[[-37, -12, 14, 13], [-31, -10, 9, 15], [-33, -11, 10, 15], [-38, -13, 17, 10], [-36, -12, 13, 14], [-29, -10, 8, 15], [-38, -13, 15, 11], [-34, -11, 12, 14], [-39, -13, 18, 8]]
The entry just left of the largest entry is -13
The largest entry is 18
The entry just right of -34: -11
The entry just right of the largest entry -> 8
